Each row below holds a small network's activations on one input, seen along a few directions.
Each table varies a few parts of the input and shows all the possible inputs, shuffled.
Descriptions start from the smaller parts, as in this example, which fits no table here: one of 3 separate values, together with either a single point or one of 11 places around a ring or (one of 6 places along a line, together with one of 8 places around a ring).
Shared parts are said once, and a part with two or three values counts as separate values.

Other details of the inputs shift rows strongly along two fixed directions, in all tables alike. That doesn't count.

Rows:
x1: [  7 -30 -23  36   4  24  30 -12  31  27  31]
x2: [-11 -26   3  10  50  10 -24 -37  -6  20  19]
x3: [ -5   7  38  -6 -17 -32  -5  28 -39 -36 -17]
x4: [  5   1  45  -1 -17 -37  -3  32 -31 -42 -16]
x5: [  8  42   4  29 -57  10  44  14  19  13 -26]
x6: [-11  23 -19   9  33   6 -24 -34   4  43  -2]
x7: [-11 -25 -17  -7  35  30 -13 -35   4  17   8]
x8: [ 16  27 -19  24 -52  -9  38  23  23  12  -7]
x9: [  8  18 -38  25  -2  31  17 -31  40  40   1]
x10: [  4 -19  -1  39   0  41  35 -24  32  25   8]
x11: [ 14  -2  17  32 -40   7  49  22  24 -13  -3]
x12: [  2  26 -32  29  -2  27  18 -23  44  49   0]
x13: [ -4   1  27 -27 -20 -12  -3  27 -29 -41 -21]
x14: [  2   0  32 -24 -25 -14   1  31 -24 -44 -22]
x15: [  8  -4  37 -20 -24 -19   1  34 -20 -48 -22]
x16: [  4 -19  -9  37   0  33  35 -17  38  22  17]
x17: [  6   5 -35  21  -1  15  17 -18  35  44  19]
x18: [ 14 -18  24 -16 -17 -32   2  43 -16 -44   7]
x19: [ -7 -34 -13  -9  48  23 -20 -33  11  12  26]
x20: [ 13 -26  -3  40   6  27  31 -17  43  18  18]
x21: [-24 -18   3 -46  57 -19 -66 -19 -50 -16   5]
x22: [  7 -15  20 -21 -16 -30   0  41 -23 -42   7]
x23: [ -7  11 -33 -12  29  19 -20 -34  17  33   9]
x24: [-19 -48 -16 -72  81 -13 -78 -19 -40 -17  37]
x25: [ -1  46  22  -2 -33 -30   3  25 -27 -15 -27]
x26: [  4 -14  21 -23 -14 -31  -4  41 -27 -41   8]
x27: [ 10  34 -13  23 -47 -12  34  30  25  20  -7]
x28: [-20  22 -17 -54  38  -5 -64 -20 -23  10 -14]
x29: [ 10   3   5  30 -43   9  48  20  21 -10  -6]
x30: [  3  44   4 -22 -43 -16  -2  24 -20 -22 -39]
x31: [-14  17 -15 -34  43 -13 -58 -28 -32   8  -8]
x32: [ -8 -27   3  13  46  10 -20 -35  -2  18  17]
Description of these inputs: one of 4 places along a line, together with either one of 3 separate values or one of 5 places along a line.
Changing only the place on the line of 4 turns x14 into x11. The same change can be made to x28. Which row results?
Answer: x12
Which other rows does x27 become when the choice among 3 separate values takes its other values? List them by row number.
Answer: x8, x17

Rows:
x33: [  4 -15   4 -17  -1 -14  -6  18  -8 -23   7]
x34: [  5 -19 -14   3   5   2   6   0   9   2  23]
x35: [ -3 -23 -11  79  41  53  23 -72  40  71  22]
x36: [ -3   6  -2 -13  25 -15 -31  -8 -13   3   0]
x37: [  3  15  31  14 -46   6  34  18 -11 -25 -35]
x38: [ 16   0  27   5 -46 -17  34  46   8 -34 -10]
x39: [  7  42  10   5 -77 -17  40  51  -7 -23 -30]
x40: [ -7 -26  26  -7   7  -5  -4  10 -25 -31   2]
x41: [  1   7   9  -6  24  -9 -23  -9   0   5  -1]
x42: [ 17   5 -16  68 -26  58  66 -27  77  50   1]
x43: [-12   3 -19 -46  21   1 -36 -12 -16  -6  -3]
x44: [-18  -5 -20 -39  63 -16 -65 -29 -26  13  16]
x45: [ -5 -25 -23 -18  27   0 -20  -8  -5   9  29]
x46: [  5  21   6 -10 -36  -2  12  21   0 -20 -25]
x47: [-12  13 -10 -17  18 -24 -31   0 -24   8   4]
Changing only one part turns x37 into x40. The same change can be made to x39. Which row results?
Answer: x45
Describe the family of inputs behind these rows.
Answer: one of 3 separate values, together with either a single point or one of 4 places along a line
Which other rows does x43 become when the choice among 3 separate values takes its other values? List them by row number.
Answer: x34, x44
A walk changes only the place on the line of 4. It starts at x41 and steps to x36. List the rest of the walk in order.
Answer: x44, x47

Rows:
x48: [ 16 -17   7  45 -33   8  51  16  37  -3  18]
x49: [ -2 -22  60 -18  -4 -14 -11  22 -46 -67 -28]
x50: [ -8  27  -5 -61 -18 -32 -33  21 -37 -27 -27]
x51: [ 19  -3  -7  29 -42  10  54  29  42   4   2]
x52: [ -1 -25  -7  25  34   9  -6 -27   9  31  17]
x53: [ 19  19  -8  37 -69  15  62  32  43  15  -5]
x54: [-12  43  13 -40   2 -25 -37   5 -39 -24 -25]
x55: [-22  11  27 -34   6 -30 -32  20 -52 -24  -8]
x56: [ 11 -12 -19  22 -16  18  42   6  37  14  14]
x57: [  2 -18  -9  31  26  12   5 -28   5  27  20]
x58: [-11 -57  15  21  58  47  -8 -58   3  17  17]
x59: [-12   0 -17   0  59  22 -38 -57  16  48   9]
x60: [ -3  21 -11 -67   3 -25 -49   9 -30 -17 -24]
x61: [  6 -11  22 -34   6 -38 -29  29 -37 -41   0]
x62: [  0 -11  19 -32 -14 -35  -8  36 -28 -55   6]
x63: [ 21  -2  11  55 -38   4  57  16  19   1  10]
x64: [-14  39  -6 -44  -6 -26 -40   9 -43 -22 -25]
x65: [ 19 -15  -2  33 -32  14  50  20  44   5  16]
x66: [-16   4 -30 -10  68  22 -49 -62  13  47   3]
x67: [-20  -2 -23   0  62  19 -36 -60   5  42  10]
x68: [  8  12 -19  25 -43  18  47  15  27  12   3]
x69: [-23 -32 -25  -4  90  27 -51 -61   1  56  27]
x70: [  2  53   8 -25 -44 -34 -13  39 -28 -33 -44]
x71: [ 20  -3   5  45 -56  13  72  31  39  -4  13]
Changing only one part turns x48 into x62. The same change can be made to x70. Which row results?
Answer: x64
Describe the family of inputs behind these rows.
Answer: one of 2 separate values, together with either a single point or one of 11 places around a ring
